Each row below holds a small network's activations on one record, seen along a few directions.
Here are examples, each followed by its value of one field, N.
Records without N are marked absent.
Other fields move the rows too, some of them a lot.
In the rows, zero is written as 500.
Random noise pushes rows far along 22 fixed directions. That doesn't count. These rows show it; they differ only by the noise:
[568 207 618 638 454 567 527 395 309 641 304 337 601 461 418 570 525 439
 349 322 688 567 540 502 533 445 308 381 605 513 367 506 559 615 527 420
 458 605 388 650 410]
[270 273 482 553 609 380 351 497 736 529 549 469 516 367 699 534 551 532
 582 519 324 595 655 652 594 725 512 410 509 576 651 420 360 446 437 680
 539 585 533 525 702]
[550 523 368 429 607 516 480 394 463 432 497 520 493 468 566 350 755 508
 443 466 407 464 578 628 376 472 397 319 357 486 333 737 370 446 394 474
 622 479 371 353 470]
[492 376 732 434 629 594 383 596 438 563 459 445 419 604 762 562 587 433
 426 271 340 529 608 533 381 403 559 471 365 546 424 469 375 520 498 383
 532 643 483 435 458]
[444 489 350 629 377 338 427 400 413 667 285 574 668 219 328 542 391 451
 796 568 529 549 550 578 750 361 521 392 332 511 730 575 481 491 473 764
 625 504 501 692 553]
[443 602 678 388 412 421 264 442 333 614 355 434 313 464 480 482 241 415
 481 324 353 591 410 516 612 382 552 364 495 732 417 609 435 540 476 563
 493 536 411 589 376]
[404 502 391 373 554 433 352 590 728 522 635 356 519 483 487 440 536 514
 412 565 518 327 597 625 618 480 573 610 671 544 640 417 481 536 624 590
 479 538 416 632 600]
[474 627 426 442 438 396 700 577 389 459 592 446 689 552 356 436 302 535
 435 496 533 546 513 644 554 545 634 444 418 541 625 560 299 591 739 528
 458 431 522 314 485]
[506 583 397 392 596 533 589 336 299 575 452 492 424 498 422 564 406 512
 587 297 439 430 651 376 501 601 371 536 396 630 392 408 445 452 354 486
 421 619 408 608 404]
[450 447 568 606 445 588 280 334 477 493 521 514 475 286 708 498 509 495
 476 586 349 810 497 504 515 557 513 304 504 524 521 638 545 573 531 595
 462 541 462 528 576]
[585 396 381 463 562 526 620 448 357 517 271 498 473 339 552 576 614 727
 679 615 598 693 489 434 480 506 453 405 332 402 552 595 418 667 439 523
 482 651 546 449 519]
[503 322 613 520 621 463 308 270 441 558 378 512 436 358 519 401 629 350
 327 348 424 525 560 666 339 485 443 563 345 477 272 470 567 407 369 497
 523 449 188 477 445]
[378 663 698 436 254 691 281 544 370 522 566 480 484 517 624 662 337 483
 377 249 552 633 691 446 574 558 619 551 516 546 619 357 427 593 749 424
 516 711 480 596 447]
[539 445 448 546 520 628 686 534 432 523 454 386 652 592 380 340 514 369
 478 428 556 461 476 557 542 431 534 684 442 642 585 496 462 537 648 382
 576 372 656 518 634]
[603 370 742 278 593 524 456 430 720 681 530 487 353 636 476 604 710 616
 423 495 514 504 638 372 528 335 614 370 570 332 544 366 428 486 516 649
 362 634 681 544 531]
[278 749 271 556 294 458 532 514 540 407 816 645 604 438 348 660 257 583
 544 379 590 518 610 237 422 842 319 534 595 316 528 537 647 411 488 590
 498 346 451 493 526]
[502 560 589 457 510 726 415 535 352 509 492 483 397 482 495 622 533 562
 354 297 652 581 517 319 555 412 431 557 593 691 376 499 590 653 491 501
 519 483 397 749 452]
[710 570 319 609 327 621 616 617 451 397 590 889 402 794 690 742 582 720
 715 589 562 512 414 154 389 489 419 346 545 618 411 384 441 435 509 698
 484 455 622 487 235]
[653 527 343 521 461 589 503 534 360 550 541 403 593 520 578 490 511 403
 593 454 550 348 534 374 390 354 315 472 566 539 469 601 618 504 487 424
 521 677 409 630 377]
[661 678 711 516 341 420 570 415 465 360 497 773 376 717 521 383 459 368
 476 562 539 608 299 536 303 502 545 424 480 624 490 381 495 182 442 525
 630 549 560 316 264]
[459 478 471 335 653 518 642 438 488 507 313 512 615 615 533 508 558 610
 405 426 623 509 489 578 438 477 478 724 309 572 611 464 443 596 652 298
 463 561 393 437 689]
[394 483 312 430 595 440 674 660 653 447 616 528 505 688 505 503 468 591
 553 597 518 584 329 324 344 464 418 465 586 518 754 721 478 520 706 474
 425 310 726 382 738]
[550 331 600 663 546 636 523 362 376 547 578 349 391 386 665 474 328 347
 614 594 274 757 523 406 510 703 559 495 601 669 600 286 538 489 497 544
 295 697 691 615 493]
[486 295 503 582 693 543 689 631 311 563 380 458 662 375 516 662 428 581
 637 433 493 585 619 516 528 509 675 740 195 492 572 215 461 688 548 522
 431 480 541 485 546]

[279 627 290 598 551 393 385 519 666 320 692 588 416 488 400 516 546 472
 383 695 367 369 630 678 675 608 541 337 727 508 591 350 425 324 586 615
 510 387 443 600 416]
n13
[386 509 695 562 619 494 521 634 477 432 537 656 352 566 505 693 553 454
 424 413 528 551 652 540 500 546 604 495 475 475 606 214 379 345 464 520
 571 589 533 542 360]
n11
[481 424 444 556 479 368 610 617 406 528 462 397 671 427 514 547 401 588
 571 355 541 454 563 611 635 671 385 357 474 638 355 581 342 585 291 618
 615 607 378 490 396]
n13
[583 547 575 633 453 521 784 515 400 639 496 545 703 634 386 582 351 454
 537 438 451 498 501 435 631 523 552 487 351 363 506 615 396 550 493 494
 432 461 602 436 495]
n6
[572 355 665 389 225 594 393 411 476 658 339 458 504 520 374 406 624 432
 469 248 708 613 586 498 479 351 554 471 402 475 570 535 355 491 653 567
 684 500 707 465 543]
n16
[596 531 491 487 561 373 602 386 726 534 583 544 715 562 489 438 552 436
 607 664 525 339 451 463 409 396 371 457 568 412 592 516 750 303 379 484
 500 607 534 518 622]
absent
[430 564 496 554 631 339 457 339 723 454 622 838 578 558 605 641 519 528
 540 591 368 456 501 428 383 528 401 441 467 496 482 355 718 233 336 650
 453 448 338 523 534]
n5
[457 352 440 411 391 394 377 376 598 675 564 637 539 485 555 639 485 637
 607 305 475 596 582 283 359 529 352 306 410 440 436 664 467 488 480 777
 423 391 470 423 584]
n10
[633 431 300 418 442 467 511 302 398 577 358 590 464 570 438 514 583 542
 345 482 763 466 430 442 262 433 286 627 470 379 474 643 520 549 680 426
 319 511 144 485 427]
n15
[783 407 586 424 650 602 775 376 368 605 574 474 672 643 432 352 743 354
 510 361 503 484 657 506 396 205 471 216 356 702 491 566 345 369 482 591
 580 556 710 462 463]
n8
[513 472 277 555 490 704 614 579 451 354 534 387 829 520 571 484 587 708
 381 458 551 352 590 615 622 633 493 639 468 608 249 385 510 776 628 368
 528 364 377 444 541]
n14
[671 542 304 528 411 643 541 262 379 439 466 515 602 465 577 497 645 712
 292 616 677 564 455 502 549 590 276 330 617 535 281 746 503 727 556 465
 359 597 155 546 415]
n3
[485 587 306 395 558 605 520 731 381 365 546 458 292 464 556 589 548 660
 644 506 526 472 577 360 452 541 528 533 511 514 506 410 400 585 484 484
 541 561 603 501 365]
n3
[544 620 424 603 304 722 375 517 434 569 744 496 526 434 607 436 570 363
 483 383 388 550 680 462 565 570 529 414 450 434 499 828 298 540 538 620
 593 486 509 522 492]
n6
[531 535 226 451 434 404 638 362 555 542 567 678 520 656 556 703 402 703
 702 573 461 437 553 239 412 674 313 369 522 410 538 456 465 425 515 592
 268 615 506 456 451]
n15
[565 582 416 496 692 502 637 581 571 330 631 613 602 637 741 551 581 580
 480 686 480 450 446 505 374 478 461 498 534 637 563 406 577 456 508 458
 463 631 399 475 475]
n9
[426 345 382 510 465 322 479 423 518 661 543 383 374 308 291 569 376 551
 622 483 440 508 604 374 495 693 410 385 558 157 435 602 467 517 374 655
 311 439 525 463 477]
absent
[598 408 574 384 518 622 486 276 609 415 300 717 398 484 568 473 806 685
 525 598 676 776 296 284 214 360 393 494 395 437 477 555 741 466 464 460
 571 379 649 386 698]
n17
[485 550 647 528 418 420 428 339 514 650 431 627 454 512 680 537 329 370
 676 376 337 596 443 390 431 641 378 497 367 523 523 642 518 329 252 525
 524 701 457 500 545]
n4
[583 681 617 482 357 618 575 490 538 423 540 758 510 728 593 523 614 553
 387 368 638 499 476 467 421 617 479 627 402 522 390 500 425 410 442 444
 633 504 426 389 460]
n17
[460 715 483 548 619 489 582 497 465 563 547 630 406 359 271 609 486 496
 557 588 431 544 527 362 615 442 571 480 380 194 563 694 525 487 332 610
 471 362 532 572 513]
n2
[566 423 412 724 365 699 539 272 464 529 326 661 703 640 519 521 644 439
 542 468 350 387 578 483 525 488 439 494 306 301 322 438 546 429 568 302
 534 360 582 423 514]
n2
[554 231 326 472 576 462 429 598 680 438 299 403 316 537 668 413 655 687
 534 765 540 454 251 564 480 530 488 670 648 572 447 440 508 658 532 469
 419 469 467 479 559]
n17
[497 424 509 356 450 187 401 385 457 491 331 523 499 413 373 515 352 529
 644 514 576 498 446 518 376 323 442 288 525 638 517 256 662 330 475 660
 531 585 477 487 319]
n16
[687 651 780 422 603 389 694 542 438 461 568 600 253 828 488 557 249 528
 410 693 339 519 269 467 513 452 761 451 601 623 437 238 421 458 550 514
 162 539 569 380 212]
absent
[252 283 737 760 492 519 465 770 597 572 509 565 604 605 678 712 429 418
 449 264 424 645 493 487 553 583 500 493 473 497 578 581 426 538 533 478
 609 365 605 491 673]
n4
[468 721 514 636 389 529 640 475 355 388 672 522 524 482 471 456 313 358
 531 484 382 548 613 575 566 806 555 451 488 516 532 408 374 352 437 467
 547 615 568 430 356]
n10
[431 542 479 469 378 414 228 399 393 639 418 454 515 315 478 508 284 358
 604 362 389 401 618 558 518 473 552 640 370 454 493 389 576 468 500 533
 491 580 302 589 416]
n12
[281 242 429 497 681 352 421 551 694 398 688 554 458 491 689 648 511 675
 437 403 457 590 546 454 362 747 313 355 680 766 405 355 517 455 423 719
 424 395 377 501 562]
n10
[502 521 694 567 477 426 336 588 662 490 661 573 440 576 629 492 417 403
 331 564 411 566 270 442 353 435 509 471 643 412 423 683 688 467 478 547
 446 368 383 435 477]
n2
[546 450 290 346 694 447 486 574 444 545 658 392 263 422 541 481 574 514
 588 454 411 418 650 416 326 558 439 482 485 456 466 589 331 480 367 632
 405 597 413 480 373]
n11
[686 405 601 687 367 532 267 645 610 591 619 615 490 591 878 572 488 406
 805 570 179 438 404 297 456 309 529 262 557 566 348 532 622 404 305 735
 565 537 652 543 338]
n11
[489 556 361 609 501 734 589 492 392 320 582 541 457 515 682 556 523 659
 550 568 387 619 564 451 653 753 511 424 564 791 419 345 370 595 505 521
 472 530 600 566 455]
n5
[495 544 569 385 577 516 562 366 456 514 570 420 474 511 445 636 411 571
 306 507 593 491 650 459 478 639 493 584 615 354 533 241 566 539 597 387
 225 758 335 565 407]
n12
[603 655 317 777 393 622 437 562 459 387 850 558 558 543 556 484 460 233
 545 577 312 245 568 362 357 508 405 475 684 368 341 422 763 277 444 463
 506 435 444 579 227]
n7
[411 440 271 690 367 555 395 366 431 611 214 696 295 605 391 552 600 394
 606 403 449 442 465 418 643 458 283 395 493 539 483 714 329 379 482 494
 598 332 521 699 473]
n16
[626 487 703 503 366 473 470 500 519 505 397 621 313 544 391 427 559 438
 379 527 669 614 305 485 349 451 584 643 465 294 449 526 540 429 471 523
 562 391 496 369 391]
n13
[412 499 491 369 448 400 463 420 450 555 502 560 527 398 316 532 410 503
 533 365 629 639 579 440 442 404 522 462 415 597 678 439 497 440 625 707
 534 411 552 529 549]
n9
[445 595 627 426 369 460 454 569 771 444 526 600 854 546 726 531 432 641
 619 559 535 549 399 488 490 457 570 550 414 538 644 454 714 524 549 505
 663 549 615 381 765]
n14
[429 441 715 634 546 434 643 789 462 405 624 423 604 514 507 509 428 369
 392 384 482 586 445 520 228 561 508 473 428 158 442 645 577 466 435 305
 618 404 581 174 460]
n4
[352 438 237 333 738 605 518 392 512 440 585 326 591 485 641 459 541 551
 518 392 331 404 710 485 396 621 378 600 455 697 525 378 511 528 604 332
 400 560 485 514 706]
n15
[463 560 554 427 677 557 469 485 365 594 518 610 536 459 499 655 410 449
 575 283 351 513 538 228 259 264 493 616 211 378 429 537 738 497 456 448
 426 319 452 487 551]
n7
[441 518 789 475 416 380 416 252 619 474 626 359 571 364 424 325 392 388
 234 512 444 621 582 771 576 765 586 379 626 449 448 389 521 390 446 544
 472 645 414 406 494]
n7
[569 184 365 696 436 600 539 504 597 622 556 413 764 609 607 575 465 492
 566 582 446 392 570 455 595 510 538 611 607 542 566 234 562 613 775 552
 289 466 596 602 583]
n3
[293 430 667 437 804 315 633 456 435 358 259 403 405 207 207 502 548 608
 480 454 556 625 579 696 617 639 507 385 410 503 394 258 524 423 124 506
 706 514 564 477 477]
n1
[424 791 356 568 571 635 730 602 426 219 714 696 521 544 457 611 607 594
 240 548 893 622 502 463 476 669 331 572 677 664 680 549 495 494 573 457
 590 538 298 653 481]
n1
[509 441 377 614 395 378 677 358 309 626 382 447 750 466 464 540 316 395
 641 408 616 496 591 567 549 625 258 370 473 606 660 564 410 440 498 468
 503 805 405 583 461]
n14
[576 356 345 680 541 618 582 506 465 613 497 603 584 537 641 622 654 523
 544 575 434 507 662 550 628 527 576 519 353 434 622 515 230 602 631 614
 396 547 461 560 514]
n9
[372 523 571 261 267 477 384 421 608 477 323 507 516 494 633 592 378 774
 578 317 643 619 450 332 330 754 378 652 410 343 434 453 633 577 459 334
 557 651 501 302 646]
n8
[486 603 513 510 675 621 524 624 520 420 682 452 503 530 515 408 556 277
 448 536 351 358 634 574 397 432 711 791 404 381 631 285 555 386 592 351
 530 479 572 473 511]
n1
[566 513 367 545 548 514 696 377 608 551 735 727 486 770 399 400 633 281
 365 465 567 465 529 448 301 533 400 607 494 522 704 626 343 228 651 584
 433 334 501 472 584]
n6
[521 387 172 576 424 595 389 465 419 575 292 636 403 665 611 555 607 592
 541 416 419 351 468 492 597 482 386 547 426 679 315 610 266 614 606 521
 451 322 313 579 430]
n12
[450 640 401 421 444 478 323 435 598 409 377 713 338 601 600 544 636 705
 358 610 533 499 403 607 641 495 492 418 551 630 444 595 343 557 568 558
 509 468 262 546 462]
n5
[552 535 271 562 613 513 575 507 353 559 504 677 267 468 417 613 532 488
 580 463 532 454 512 312 360 566 394 707 378 355 445 577 455 462 357 580
 396 394 299 576 366]
n8

Which value of N does each new row have?
[390 301 383 462 524 584 436 415 438 477 496 331 404 321 422 304 478 381
 485 387 472 614 583 562 361 670 577 822 406 583 566 323 473 512 659 477
 483 315 586 441 650]
n15
[318 307 385 655 591 598 475 637 522 523 460 399 207 666 517 567 585 363
 345 456 466 450 534 496 492 644 381 603 719 366 617 552 311 496 668 247
 389 491 521 604 517]
n8
[529 519 355 430 583 391 551 501 523 486 564 353 800 519 528 461 333 558
 527 598 422 346 427 528 525 350 439 396 598 685 462 496 698 600 591 488
 384 505 403 529 528]
n12
[439 510 672 648 189 443 301 581 418 480 417 589 363 352 585 572 361 439
 623 501 547 727 518 591 592 658 646 419 490 473 644 376 354 431 478 655
 675 691 576 494 317]
n11
[516 427 787 495 626 343 407 467 691 601 439 587 622 568 598 537 443 409
 428 523 407 418 414 614 463 356 619 658 403 462 486 311 703 415 432 520
 456 523 338 489 550]
n14
[617 850 465 332 450 643 665 474 368 538 524 362 629 464 346 483 316 572
 542 576 558 440 483 346 606 419 601 676 442 334 567 567 651 698 575 329
 386 614 555 535 542]
n14
[448 665 561 538 615 447 549 292 490 457 529 513 419 388 300 450 557 399
 290 562 473 469 630 669 574 693 488 483 500 227 447 504 479 353 319 417
 477 610 301 507 407]
n11
[598 327 245 655 519 378 433 572 520 666 626 451 690 446 582 525 429 392
 646 610 328 255 623 598 556 420 573 547 467 470 540 422 457 528 593 731
 337 500 318 587 398]
n7
[424 493 362 372 488 479 633 498 466 464 306 458 754 529 468 497 428 575
 724 350 496 374 519 401 287 479 397 673 214 327 477 422 681 479 504 203
 625 463 648 270 649]
n13
[296 606 339 409 599 509 456 639 610 195 572 651 465 584 687 680 600 831
 450 597 462 520 543 514 517 584 507 332 577 666 489 314 447 548 620 492
 534 445 497 432 498]
n15
[471 539 567 541 566 663 589 386 390 532 509 564 376 377 292 632 592 601
 341 469 596 696 608 382 619 573 547 501 467 316 467 531 456 620 494 553
 382 379 503 594 525]
n17
[666 688 456 455 270 579 408 594 541 558 452 610 306 569 449 467 564 606
 445 578 674 430 423 566 807 525 703 717 539 604 482 516 237 632 504 761
 565 503 373 655 349]
n9
[545 316 704 396 486 509 516 413 520 609 412 416 494 529 419 511 439 644
 434 281 456 589 430 359 499 533 494 458 461 531 152 488 559 632 359 601
 433 305 574 400 522]
n9
[429 731 360 405 465 412 382 307 603 486 424 520 567 497 628 502 424 551
 625 668 301 372 524 540 622 525 417 350 515 472 574 561 562 423 449 403
 478 782 409 554 536]
n9
[580 550 662 394 230 411 499 421 622 717 479 474 533 689 461 418 263 355
 630 475 534 559 350 363 536 393 512 458 601 593 780 621 486 395 618 585
 478 650 761 541 610]
n9
[492 562 399 564 472 649 379 455 439 467 535 652 714 272 744 576 436 610
 825 486 418 678 424 245 476 373 435 513 338 846 480 553 818 599 397 683
 614 352 547 652 716]
absent
[535 295 575 739 467 626 396 601 320 609 375 522 188 442 609 542 574 304
 527 514 455 767 402 425 420 423 515 446 482 366 624 765 332 545 555 494
 486 484 591 544 424]
n12
[411 538 247 325 472 472 552 478 439 484 475 463 370 575 323 562 441 626
 632 371 489 407 578 265 415 526 342 382 542 471 446 484 466 453 525 474
 465 423 660 466 439]
n9
